These are the activations of a small neural network, seen along a few directions. Each row is one input.
In each table, some parts of the input vary, and every possible input appears once, in random order.
Descriptions start from the smaller parts, as in this example, which fits no table here: one of 4 places along a line, together with either a single point or one of 11 places around a ring or (one of 3 separate values, together with one of 5 places around a ring).
Shared parts are said once, and a part with two or three values counts as separate values.
In the rows, 128 means zero.

Other details of the inputs shift rows strongly along two fixed directions, in all tables alike. That doesn't count.

A family of inputs:
R1: [165 125 107 149 166 129 125 134  55 141 108]
R2: [127 170 122 120 124 126 116 134 141 135 117]
R3: [157 170  94 122 164 114 122 153  65 145  93]
R4: [129  77 162 167 119 159 133  93 110 112 149]
R5: [175 136 204 215 142 246 130 106  43 122 134]
R6: [114 124 127 110 155 105 127 134 134 132 124]
R7: [123 139  86 116 147  72 108 133 107 131 112]
R8: [114 160  84  76  99  77 125 157 205 125 120]
R9: [116 150  85  73  94  84 135 161 211 124 115]
R10: [105 127 106  82  94  92 122 130 204 124 145]
R11: [140 142  79  90 113  93 120 132 144 134 119]
R12: [102  88 202 134 100 194 139 114 191 119 168]
R13: [125 107 209 168 121 206 134  92 120 121 160]
R14: [106  97 106  79 119  89 134 139 198 144 134]
R15: [129 117 143 149 121 151 156 142 115 114 126]
R16: [124 107 101 109 138 101 138 144 141 123 122]
R17: [100  90 180 140 102 163 163 148 177 117 145]
R18: [115 130  82  61 103  88 134 147 206 135 130]
R19: [161 135  75 135 159  91 117 131  56 129 100]
R20: [180 180  75 129 140 126 128 147  77 139  95]
R21: [ 96 105 102  88 110  72 121 124 196 124 143]
R22: [100 132  87  77 104  67 144 167 190 120 113]
R23: [ 81 128 154 115 112 119 138 141 181 119 136]
R24: [140 157 141 158 116 152 120 122 106 123 124]
R25: [168 157  76 150 165  95  92 100  19 147 105]
R26: [170 133  75 131 159 108 119 116  55 143 108]
R27: [150 143  90  97 127 114 123 138 131 153 118]
R28: [104 105 201 188 107 179 143 115 114 102 150]
R29: [100 146  85  81 110  60 133 162 181 122 117]
R30: [161 165  87 147 184 102  99 119  23 143  97]
R31: [119 109 178 141  95 182 153 141 188 122 146]
R32: [ 92  67 202 145 126 175 145 125 176 110 159]
R33: [133 179 104  91 135 106 122 150 154 144 107]
R34: [ 78  75 199 146 108 160 132  93 183 114 171]
R35: [106 108 211 170 125 187 152 121 125 112 147]
R36: [176 181  79 142 149 112  93 108  29 147 106]
R37: [118 102 136 146 131 120 127 121 122 109 139]
R38: [ 96 112 181 134 101 164 126 103 175 121 161]
R39: [156  90 197 205 156 215 125  82  42 126 147]
R40: [168 151 108 146 179 123 107 100  29 151 110]
Description of these inputs: one of 5 places around a ring, together with one of 8 places around a ring.
Question: The inputs of R27 and R1 match in every part but the place on the ring of 5. If R10 is changed in the same way as R27 into R1, which row does it become?
Answer: R37
Question: The inputs of R9 and R22 match in every part but the place on the ring of 5. If R20 is changed in the same way as R9 into R22, which row does it become?
Answer: R15
Question: Which other rows does R36 become when the place on the ring of 5 takes its other values? List them by row number.
Answer: R7, R24, R25, R28
Question: Which other rows does R25 become when the place on the ring of 8 takes its other values? List them by row number.
Answer: R4, R14, R21, R26, R34, R39, R40

A family of inputs:
R41: [117 121 117 115 133 106 125 131 140 128 127]
R42: [151 149 116 139 137 134 127 134  92 133 114]
R43: [119 118 115 115 130 106 128 132 139 128 128]
R44: [109  84 184 158 113 169 137 105 144 112 158]
R45: [114  84 184 164 115 172 138 104 135 110 157]
R46: [121 106 186 163 114 184 145 120 135 114 146]
R47: [118 118 117 113 132 107 128 132 142 129 128]
R48: [148 158 113 131 139 128 121 132  94 136 113]
R49: [125 129 114 120 138 109 122 125 120 132 125]
R50: [152 151 114 136 134 134 123 128  97 133 117]
R51: [136 150 115 119 129 123 123 134 125 136 119]
R52: [152 150 115 138 134 136 126 131  93 133 115]
R53: [138 148 114 120 127 126 124 133 125 134 121]
R54: [ 74 107 114  62 103  72 132 145 244 128 141]
R55: [127 121 113 121 131 110 126 127 126 129 126]
R56: [147 152 117 135 139 131 123 135  97 133 113]
Question: The inputs of R51 and R54 match in every part but one. If R53 is changed in the same way as R51 into R54, which row does it become?
Answer: R44
Question: What is each input in this table made of?
Answer: one of 2 separate values, together with one of 8 places around a ring
Question: Which other rows does R42 become when the choice among 2 separate values takes its other values? List them by row number.
Answer: R43

A family of inputs:
R57: [173 181  26  93 177  61 100 141  45 167  80]
R58: [111 113 141 124 127 126 133 139 159 122 135]
R59: [113 103 137 118 126 118 130 112 152 127 144]
R60: [113 133 143 127 117 134 141 139 156 124 128]
R61: [104 101 127 102 127 109 131 129 161 129 142]
R62: [160 127 147 193 153 172 115  88  21 127 126]
R63: [118 120 149 130 123 136 136 141 150 124 129]
R64: [116 136 142 129 111 142 131 125 151 120 135]
R65: [114 134 142 123 114 137 141 143 155 126 127]
R66: [112  98 137 119 132 120 132 122 148 117 137]
R67: [169 124 168 201 150 195 123  89  37 127 138]
R68: [117 133 128 122 126 117 134 141 147 130 121]
R69: [113 134 143 122 109 130 136 136 161 119 135]
R70: [171 134 166 193 143 191 126  97  45 130 131]
R71: [167 185  29  98 170  48  98 138  47 157  81]
R72: [105 116 139 128 126 123 135 134 157 123 135]
R73: [107 107 125 107 123 103 117 118 159 127 140]
R74: [117  95 125 125 113 119 136 125 150 122 136]
R75: [178 168   8  91 168  34 102 142  45 153  82]
R76: [113 134 132 107 115 120 138 151 174 126 125]
R77: [121 119 120 112 127 112 126 118 147 137 131]
R78: [111 116 126 108 127 116 131 138 174 120 132]
R79: [171 140 170 193 138 199 131  98  49 127 133]
R80: [108  98 141 122 131 116 133 129 144 121 137]
R81: [123 128 131 117 125 132 132 139 148 134 131]
R82: [180 221  16  83 161  51  99 160  54 160  70]
R83: [126 139 124 112 124 128 135 141 154 123 121]
R84: [126 114 110 120 120 112 131 135 149 122 132]
R85: [111 127 138 124 114 130 127 126 158 122 135]
R86: [119 129 148 124 114 145 139 146 154 124 128]
R87: [158 124 169 208 148 195 119  89  32 117 138]
R88: [101 101 139 125 130 112 136 124 146 122 138]
R89: [162 129 170 194 138 192 117  99  52 126 133]
R90: [120 125 117 111 104 120 142 143 173 121 130]
R91: [122 135 141 122 110 140 125 128 159 128 135]
R92: [108 104 140 121 126 121 133 132 153 126 132]
R93: [127 122 131 127 103 143 143 137 153 120 132]
R94: [125 138 130 115 121 136 136 141 149 133 129]
R95: [121 125 119 112 133 120 127 137 147 134 133]
R96: [105 105 135 123 125 115 124 112 142 119 143]
R97: [120 131 141 116 113 148 139 141 156 131 135]
R98: [122 113 126 123 109 124 138 137 162 121 133]
R99: [127 135 144 119 110 146 137 129 158 131 137]
R100: [122 130 141 118 116 146 139 140 158 120 128]
R101: [110 119 140 127 121 122 129 129 153 118 142]
R102: [100 111 127 114 125 106 135 132 160 130 129]
R103: [156 108 175 208 151 180 124  87  17 114 141]
R104: [119 135 140 113 105 139 125 134 167 129 136]
R105: [108 112 127 110 118 112 118 120 164 132 135]
R106: [162 130 176 206 141 192 126 102  33 118 132]
R107: [126 131 124 114 129 122 131 140 151 125 121]
R108: [112 103 137 120 127 127 133 125 154 121 132]
R109: [122 129 120 117 126 117 114 126 150 131 133]
R110: [169 213  24  84 154  62  99 150  71 157  76]
Question: What is each input in this table made of?
Answer: one of 6 places along a line, together with either a single point or one of 8 places around a ring
Question: The inputs of R67 and R79 match in every part but the place on the line of 6. If R109 is changed in the same way as R67 into R79, which row does it become?
Answer: R91
Question: The inputs of R87 and R62 match in every part but the place on the line of 6. If R58 is changed in the same way as R87 into R62, which row does it become?
Answer: R92
Question: List by row number the other rows that have the place on the line of 6 in common with R73.
Answer: R59, R61, R66, R75, R80, R88, R96, R103
Question: A walk changes only the place on the line of 6. It starts at R65 and steps to R60. List the rest of the walk in order.
Answer: R68, R72, R102, R88
Question: Which other rows does R82 become when the place on the ring of 8 takes its other values? List them by row number.
Answer: R65, R86, R97, R99, R100, R104, R110
Question: List by row number the other rows that have the place on the line of 6 in common with R89.
Answer: R63, R68, R70, R81, R85, R98, R106, R107
